These are the activations of a small neural network, seen along a few directions. Each row is one input.
In each table, some parts of the input vary, and every possible input appears once, in random order.
Descriptions start from the smaller parts, as in this example, which fits no table here: ring(8) and (point or ring(11) or (values(3) and line(6))).
Shared parts are said once, and a part with two or three values counts as separate values.
In the rows, 128 means zero.

Other details of the inputs vary at random and push rows far along two fixed directions, the same in every table; ignore that.

A family of inputs:
row 1: [123 184  95 132  82 109 132 170 135 179 126 141 188 114]
row 2: [142 180 116 161  68 101 139 196 156 157 124 143 195 116]
row 3: [ 95 182  98 150  99  91 121 119 150 169  88 131 141 171]
row 4: [173  86 153 103 142 168 139 162 104  98 179 131 141  63]
row 5: [132 114 123  96 147 151 127 124 104 131 150 127 127  99]
row 6: [143 171 118 158  75 104 138 189 152 151 124 141 186 117]
row 7: [ 88  83 162 139 160 115 108  82 135  75  90 120  45 182]
row 8: [163  58 146  55 181 201 135 127  66 102 202 126 122  41]
row 9: [133 180  95 132  82 113 130 172 132 181 134 142 191 112]
row 10: [157  60 165  99 174 173 136 120 102  74 167 120  96  87]
row 11: [168  87 152 109 142 162 140 155 109 101 175 130 142  74]
row 12: [ 98  96 154 159 172 108 116  41 149  82  77 108  35 214]
row 13: [121 155 127 166 103  99 128 136 158 132  99 129 135 161]
row 14: [152  99 149 121 140 149 135 140 120  98 149 128 122 102]
row 15: [135 107 126  95 151 154 129 120 100 130 156 127 128 100]
row 16: [138  71 143  77 180 176 130  96  83 106 169 120 101  87]
row 17: [ 84 191  93 164 101  75 114 100 161 167  65 128 120 204]
row 18: [105 164 103 140 111 103 123 116 140 162 102 128 136 159]
row 19: [147 176  96 116  76 129 139 201 121 186 161 145 220  69]
row 20: [ 92 103 133 118 178 129 114  46 120 109  99 111  52 177]
row 21: [125  80 158 132 174 139 123  73 131  77 117 111  58 161]
row 22: [107  89 157 147 174 124 120  51 142  78  93 108  41 191]
row 23: [142  75 139  78 176 176 128 100  86 107 168 121 100  88]
row 24: [124 186  93 135  80 107 130 171 137 183 124 141 193 117]
row 25: [146 176 115 162  68 101 138 194 156 159 126 141 196 117]
row 26: [102 171 122 187  98  74 123 112 177 137  69 126 117 206]
row 27: [102 173 119 186  99  75 120 116 178 134  68 125 115 203]
row 28: [174  85 153 104 141 170 140 162 104  99 180 131 144  63]
row 29: [156  59 166 101 174 171 135 116 101  76 166 121  95  88]
row 30: [155  95 130  74 151 177 135 148  85 127 186 131 150  54]
row 31: [146 169  98 111  85 133 138 198 117 176 160 145 210  70]
row 32: [157  93 129  73 151 178 136 147  85 128 188 130 149  53]
row 33: [149  98 151 121 142 148 136 137 120 100 150 126 123 101]
row 34: [129 190  91 134  76 108 131 181 135 184 128 144 196 111]
row 35: [ 60 101 138 124 167 109  97  51 126 103  74 115  33 203]
row 36: [113  88 156 145 173 125 118  54 141  77  95 109  41 190]
row 37: [100 183 115 191  91  69 121 121 183 141  63 127 123 208]
row 38: [ 86 102 133 120 181 126 113  37 122 106  91 110  44 188]
row 39: [113 170 121 178  93  83 126 134 170 140  84 130 137 179]
row 40: [107 177 118 190  92  72 121 119 178 141  69 128 122 206]
row 41: [151  96 131  76 150 174 136 145  85 127 183 130 147  54]
row 42: [147 173  97 118  79 126 139 198 119 186 159 147 219  74]
Each input here is: values(2) and (point or (line(4) and line(5))).
Changing only the values(2) part turns row 23 into row 36. The same change can be made to row 31. Which row results?
> row 10
Changing only the values(2) part turns row 25 into row 18. The same change can be made to row 37. Which row results?
> row 30
Change only the line(4) part in row 12. List by row number the other rows that result.
> row 11, row 26, row 40

A family of inputs:
row 43: [143  84 146  90 171 168 131 115  96  89 155 123  94  90]
row 44: [106 165 109 139  91 104 127 144 136 175 118 135 165 138]
row 45: [164  95 157 129 147 155 140 140 132  74 147 121 109 107]
row 46: [ 92 182  97 149 100  91 114 119 154 162  79 128 130 173]
row 47: [174 106 153 130 127 154 144 174 130  95 161 130 152  80]
row 48: [102  83 133  87 181 151 112  75  94 115 137 117  78 132]
row 49: [ 85 136 113 121 131 111 118  94 121 155 107 128 116 164]
row 50: [126 178  86 154 150 110 135  30 152 166  89 106 105 206]
row 51: [115 133 134 163 130 103 113  99 157  98  82 122  72 192]
row 52: [126 165 125 176  72  85 128 163 160 155 107 141 169 157]
row 53: [137 181  95 118  81 127 131 192 130 171 141 142 189  87]
row 54: [107 175 114 160  80  87 133 149 148 170 105 139 173 148]
row 55: [151 138 102  71 114 165 132 194  90 155 183 144 186  42]
row 56: [108 143 123 140 130 111 124 109 138 127  97 126 110 156]
row 57: [117  80 152 110 176 145 126  83 107  99 133 118  81 129]
row 58: [ 89 155 100 120 130 111 112 103 129 150  95 128 112 164]
row 59: [144  68 172 136 171 145 136  98 131  69 137 114  81 133]
row 60: [132  91 167 154 146 126 136 101 146  89 123 118  98 154]
row 61: [184 101 144 111 108 156 141 208 106 125 194 144 189  42]
row 62: [129  73 144  83 174 167 125 102  90 110 163 119  99  90]
row 63: [158 155 121 148  81 117 131 197 141 139 135 144 182 103]
What is each input in this table made of?
> point or (line(4) and line(5))
Start at row 60 and move only the line(5) part, one step at a time. The first step leads to row 52. Which rows follow, in order?
> row 54, row 44, row 49
